Each row below holds a small network's activations on one input, seen along a few directions.
Each table varies a few parts of the input and shows all the possible inputs, shuffled.
Descriptions start from the smaller parts, as in this example, which fits no table here: one of 5 places around a ring, together with either a single point or one of 11 places along a line or (one of 2 separate values, together with one of 6 places along a line).
Shared parts are said once, and a part with two or three values counts as separate values.
(in the rows, 128 means zero)

Other details of the inputs vary at random and push rows far along two fixed directions, the same in every table; ignore that.

A family of inputs:
row 1: [149 167 128 127 119 154 141 131 135  95 132 126]
row 2: [134 153 131 130 134 156 144 161 131 144 122 113]
row 3: [156 146 139 135 117 105 144 129 148 103 131 119]
row 4: [148 141 140 136 124 116 146 148 134 158 128 110]
row 5: [158 150 148 132 113 122 130 130 143 107 145 125]
row 6: [144 148 161 119 146 117 125 124 122 126 138 117]
row 7: [ 89  85 105 110  74 162 124 139  80 136  92 131]
row 8: [151 159 146 125 112 129 121 129 143 108 144 122]
row 9: [140 144 148 111 163 132 135 141 126 109 124 121]
row 10: [151 151 134 119 128 140 136 148 148  91 133 128]
row 11: [126 159 158 128 135 136 127 120 144 152 126 142]
row 12: [125 151 146 121 151 147 142 138 149 134 116 148]
row 13: [135 158 142 130 120 136 134 148 127 159 136 109]
row 14: [ 95  62 109 105  83 145 125 149  96 133  88 127]
row 15: [106  88  24 174 176 132 111 127 147 153 183 118]
row 16: [151 136 141 117 162 125 148 127 129 115 115 114]
row 17: [147 140 153 127 151  99 141 120 124 123 124 113]
row 18: [136 154 145 117 160 141 135 134 120 111 121 119]
row 19: [155 154 147 127 111 125 126 131 144 107 147 123]
row 20: [138 160 141 120 154 145 140 124 113 114 123 120]
row 21: [137 143 139 127 149 140 155 124 152 140 107 140]
row 22: [145 140 139 140 125 115 150 147 136 157 125 107]
row 23: [101  95  43 182 162 121  90 123 138 163 205 122]
row 24: [143 140 139 139 126 112 152 149 137 155 123 106]
row 25: [132 151 160 134 135 129 135 121 144 150 127 145]
row 26: [ 91  69 110 101  83 148 119 155  92 131  93 133]
row 27: [131 147 151 137 140 112 149 120 149 146 113 139]
row 28: [110  70 110 100  74 138 118 128 108  82  95 139]
row 29: [ 91 100  50 181 178 107 102  91 154 152 183 149]
row 30: [138 153 146 131 121 136 129 149 132 160 136 109]
row 31: [106 117  40 170 151 122  79 101 145 112 212 132]
row 32: [ 95 110  53 162 186 113  78  93 123 130 203 125]
row 33: [ 84  81 137 106  79 134 107 109 101 139  97 161]
row 34: [ 84  71 122 102  96 145 123 119 108 124  78 159]
row 35: [146 144 161 124 148 114 128 123 121 125 135 118]
row 36: [102  67 119 116  69 122 113 138  90 149  96 128]
row 37: [151 142 157 126 149 105 129 124 123 127 127 117]
row 38: [151 141 154 123 150 101 137 121 122 125 127 116]
row 39: [124 166 140 130 142 160 147 123 136 138 115 146]
row 40: [124 165 154 127 133 137 131 119 139 151 127 142]
row 41: [ 91  75 133 113  82 122 111 109 102 140  86 161]
row 42: [162 148 143 133 114 113 131 131 145 108 136 123]
row 43: [ 93  79 137  95  93 123  94 109  77 116 102 133]
row 44: [ 98  65 129 104  98  98 117 108  82 110  89 130]
row 45: [147 160 132 125 125 149 136 141 142  92 130 126]
row 46: [163 143 127 125 127 133 150 134 151  97 123 120]
row 47: [ 91  75 130 110  83 118 119 106 101 138  86 160]
row 48: [ 80 113  41 172 188 148  96 105 150 139 181 156]
row 49: [142 147 147 132 120 132 134 151 133 159 139 111]
row 50: [162 147 140 131 115 109 138 128 145 106 136 123]
row 51: [159 147 140 135 116 107 142 127 147 105 133 119]
row 52: [145 137 146 115 164 128 141 134 130 111 119 115]
Description of these inputs: one of 4 separate values, together with either one of 5 places along a line or one of 8 places along a line.
Changing only the choice among 4 separate values turns row 38 into row 4. The same change can be made to row 16. Which row results?
> row 15
Changing only the choice among 4 separate values turns row 13 into row 32. The same change can be made to row 26. Which row results?
> row 9
Change only the choice among 4 separate values in row 35. List by row number the other rows that result.
> row 5, row 23, row 25
Which other rows agree with row 42 in the choice among 4 separate values? List them by row number.
> row 1, row 3, row 5, row 8, row 10, row 19, row 28, row 31, row 45, row 46, row 50, row 51

A family of inputs:
row 53: [ 88  67  12 173 183  93  61  74 119  96 217 132]
row 54: [122 112 170 102 112 111 137 126 104 133  85 129]
row 55: [151 161 115 143 176 143 143 141 157 117 151 120]
row 56: [159 156 134 141 179 101 131 115 151 115 158 114]
row 57: [154 170 128 146 155 124 129 115 170 111 163 134]
row 58: [147 113 150 106  72 120 134 142 116 108 103 114]
row 59: [ 54  26  40 138  94 125  69  85 102 110 143 172]
row 60: [111 129 169 105  91 145 128 129 117 148  92 151]
row 61: [132 115 153 111  77 124 141 152 114 139  96 118]
row 62: [146 161 126 154 152 129 133 153 153 171 165 108]
row 63: [135 118 147  93 100 146 140 139 113  90  89 127]
row 64: [144 163 118 162 151 128 146 147 152 179 155 108]
row 65: [113 122 155  97 109 161 138 151 106 140  84 132]
row 66: [159 171 114 138 169 139 134 133 147  87 162 111]
row 67: [150 121 150 106  68 119 129 139 105  92 110 110]
row 68: [141 164 116 144 178 144 144 146 157 133 147 120]
row 69: [133 109 169 101 110 109 136 122 104 117  88 130]
row 70: [114 116 169 108 114 122 144 123  98 160  78 130]
row 71: [130 175 128 158 163 139 141 121 161 169 148 140]
row 72: [138 171 130 152 161 128 134 124 168 141 155 139]
row 73: [ 70  16  32 143  83 115  75 111  94 120 149 140]
row 74: [111 124 147 104 108 161 152 145 105 148  74 132]
row 75: [135 133 159 101  80 129 124 113 114  82 105 142]
row 76: [136 158 143 145 187 117 129 127 143 165 154 119]
What is each input in this table made of?
> one of 4 separate values, together with one of 6 places along a line
Changing only the place on the line of 6 turns row 61 into row 62. The same change can be made to row 68. Which row results?
> row 65
Change only the choice among 4 separate values in row 56. List by row number the other rows that result.
> row 57, row 58, row 63
Change only the place on the line of 6 in row 76. List by row number the other rows that result.
> row 53, row 54, row 56, row 69, row 70
Change only the choice among 4 separate values in row 69. List by row number the other rows that result.
> row 55, row 59, row 73

A family of inputs:
row 77: [113 101 130 118 119 118 115 116 113 121 117 139]
row 78: [124 136 109 141 155 136 132 127 143 131 140 133]
row 79: [112 105 129 109 110 141 128 130 118 120 101 140]
row 80: [132 135 139 132 142 116 134 119 136 130 127 133]
row 81: [141 119 127 120 106 122 132 137 120 108 121 116]
row 82: [128 133 136 120 132 140 133 135 129 124 117 132]
row 83: [138 135 112 146 152 122 127 138 143 139 153 117]
row 84: [111 107 121 126 100 131 122 124 122 131 119 140]
row 85: [170 196 219  92 119 147 172 158 127 129  79 112]
row 86: [111 105 127 123 117 117 123 109 111 131 110 140]
row 87: [117  95 118 122 108 125 124 134 120 131 116 128]
row 88: [138 134 133 130 133 127 132 139 128 138 134 115]
row 89: [126 138 113 137 156 140 124 128 135 131 146 127]
row 90: [134 138 143 127 144 120 125 120 127 129 134 127]
row 91: [129 130 119 140 157 115 122 115 145 129 147 133]
row 92: [144 141 116 142 155 113 123 114 142 104 157 122]
row 93: [135 140 134 131 124 131 130 132 144 132 133 132]
row 94: [114 101 116 127 107 124 129 128 112 140 112 127]
row 95: [131 135 138 126 116 132 126 134 132 130 127 132]
row 96: [146 146 130 130 116 128 130 130 138 108 138 123]
row 97: [112 110 124 121 102 135 114 125 113 130 125 135]
row 98: [124 139 108 143 154 137 133 123 139 137 138 131]
row 99: [131 147 112 151 142 129 129 123 146 144 151 130]
row 100: [132 124 131 130 122 123 139 138 130 138 120 122]
row 101: [113 103 119 121 110 127 118 133 103 135 122 119]
row 102: [143 143 127 124 133 136 136 132 134 101 129 123]
row 103: [125 143 114 143 140 131 116 127 134 138 157 124]
row 104: [110 107 139 111 112 121 115 116  99 124 111 132]
What is each input in this table made of?
> one of 4 separate values, together with either a single point or one of 6 places along a line
Changing only the choice among 4 separate values turns row 97 into row 90. The same change can be made to row 93. Which row results?
> row 91
Which other rows agree with row 88 in the choice among 4 separate values? List them by row number.
> row 81, row 83, row 87, row 94, row 100, row 101
Change only the place on the line of 6 in row 82. List by row number the other rows that result.
> row 78, row 79, row 85, row 89, row 98

A family of inputs:
row 105: [151 147 130 141 130 109 126 120 152 112 158 125]
row 106: [128 113 159 109  82 125 145 134 114 140  76 128]
row 107: [143 116 148 116  90 136 146 152 120 133  95 121]
row 108: [ 93  51  56 126 121 114  89  99 100  81 145 134]
row 109: [132 130 136 140 162 109 128 124 141 150 135 126]
row 110: [110 132 167 106 122 144 142 120 108 137  86 145]
row 111: [138 138 106 149 133 136 117 140 134 144 164 116]
row 112: [146 138 113 145 135 133 132 143 143 144 155 113]
row 113: [119 125 157 101  90 141 141 131 111 133  74 142]
row 114: [125 157 125 137 152 147 134 120 146 141 134 135]
row 115: [ 73  43  33 148 115 113  75  88 120  99 166 158]
row 116: [117 118 130 112 106 163 129 135 116 124 107 138]
row 117: [140 156 122 145 155 128 143 128 157 149 141 124]
row 118: [164 144 125 138 155 106 135 127 141  94 148 106]
row 119: [144 154 114 143 152 148 137 143 149 135 145 128]
row 120: [117 114 168 101 102 126 149 127 104 141  75 138]
row 121: [122 101 117 118 101 143 131 140 120 130 112 131]
row 122: [123 151 148 127 173 137 127 117 140 140 132 140]
row 123: [162 148 127 133 151 108 130 125 137  97 157 103]
row 124: [142 128 112 149 133 107 122 117 152 109 154 132]
row 125: [156 155 136 121 152 124 135 126 133  85 132 120]
row 126: [129 160 132 145 176 128 141 123 142 149 138 136]
row 127: [138 138 107 150 139 132 139 156 149 141 146 110]
row 128: [160 156 131 134 148 111 120 124 130  96 161 104]
row 129: [131 155 139 137 182 125 129 123 146 144 139 137]
row 130: [118 122 175 105  91 122 133 128  91 147  89 129]
row 131: [152 161 136 144 132 112 118 120 148 113 164 125]
row 132: [141 147 118 141 132 134 138 156 145 144 151 106]
row 133: [135 125 149  95 115 138 128 118 106  76 102 128]
row 134: [ 66  59  37 141 114 146  90 127 108 125 145 145]
row 135: [115 117 135 112 101 137 117 108 123  92 115 152]
row 136: [131 125 163  98  82 129 133 123 117  92  88 149]
row 137: [130 133 138 135 158 110 123 122 137 152 145 123]
row 138: [117 116 168 105 108 117 116 125 100 144 104 130]
row 139: [ 69  52  64 139 146 115  85  97 112 140 147 151]
row 140: [139 147 126 142 137 122 135 129 144 153 142 117]
row 141: [140 150 119 137 140 142 146 156 151 137 139 115]
row 142: [115 103 152 117 106 116 140 125 104 145  87 133]
row 143: [114 126 153  96  87 165 141 152 110 121  83 132]
row 144: [121 118 159 114 108 118 140 126 106 150 100 127]
row 145: [144 162 133 138 125 138 134 159 137 143 148 105]
row 146: [127 144 115 148 136 124 118 124 134 153 153 120]
What is each input in this table made of?
> one of 6 places along a line, together with either one of 2 separate values or one of 5 places along a line
Changing only the place on the line of 6 turns row 121 into row 107. The same change can be made to row 120. Which row results?
> row 142
Changing only the place on the line of 6 turns row 128 into row 108. The same change can be made to row 146. Which row results?
> row 117
Change only the place on the line of 6 in row 127. List by row number the other rows that result.
> row 132, row 134, row 141, row 143, row 145
Change only the choice among 2 separate values in row 118. List by row number the other rows that result.
> row 124
Change only the place on the line of 5 in row 144. List by row number the other rows that result.
> row 112, row 132, row 137, row 140

A family of inputs:
row 147: [ 79  61  76 125  99 142  99 144 101 152 127 131]
row 148: [137 168  70 156 190 170 129 136 171 100 178 129]
row 149: [146 120 195  83  87 109 139 118 112  93  79 137]
row 150: [132 111  32 179 173 108  91 111 166 100 224 121]
row 151: [ 87  67  70 137  82 134 105 124 105 138 129 142]
row 152: [158 164  90 166 158 118 106 119 162  97 206 114]
row 153: [184 204 189 128 188 108 169 135 143 134 127  95]
row 154: [ 53  46  70 132 132 128  81 110  96 161 133 151]
row 155: [158 203 175 146 164 119 157 128 170 155 137 129]
row 156: [144 116 166  89  78 125 151 151  85 109  75 100]
row 157: [134 123 168  99  64 148 151 152 110 145  74 122]
row 158: [ 77  77 139  71  84 165 122 110  80  86  51 170]
row 159: [110 113 157 111  96 125 133 117 106 147  85 150]
row 160: [ 77  35  66 132 128 100  81  91  94 106 136 144]
row 161: [167 167 250  66  66 118 152 124 104  89  57 131]
row 162: [ 96  83 106 123  90 145 119 144 104 148 116 129]
row 163: [155 192 177 142 182 131 158 139 158 170 137 122]
row 164: [143 124  58 175 183 109 109 129 159 113 200 107]
row 165: [171 209 192 137 171 130 167 135 164 169 122 119]
row 166: [149 176 113 164 146 130 141 143 172 147 167 117]
What is each input in this table made of?
> one of 2 separate values, together with either a single point or one of 4 places along a line or one of 5 places along a line
Change only the choice among 2 separate values in row 158. List by row number the other rows that result.
> row 148
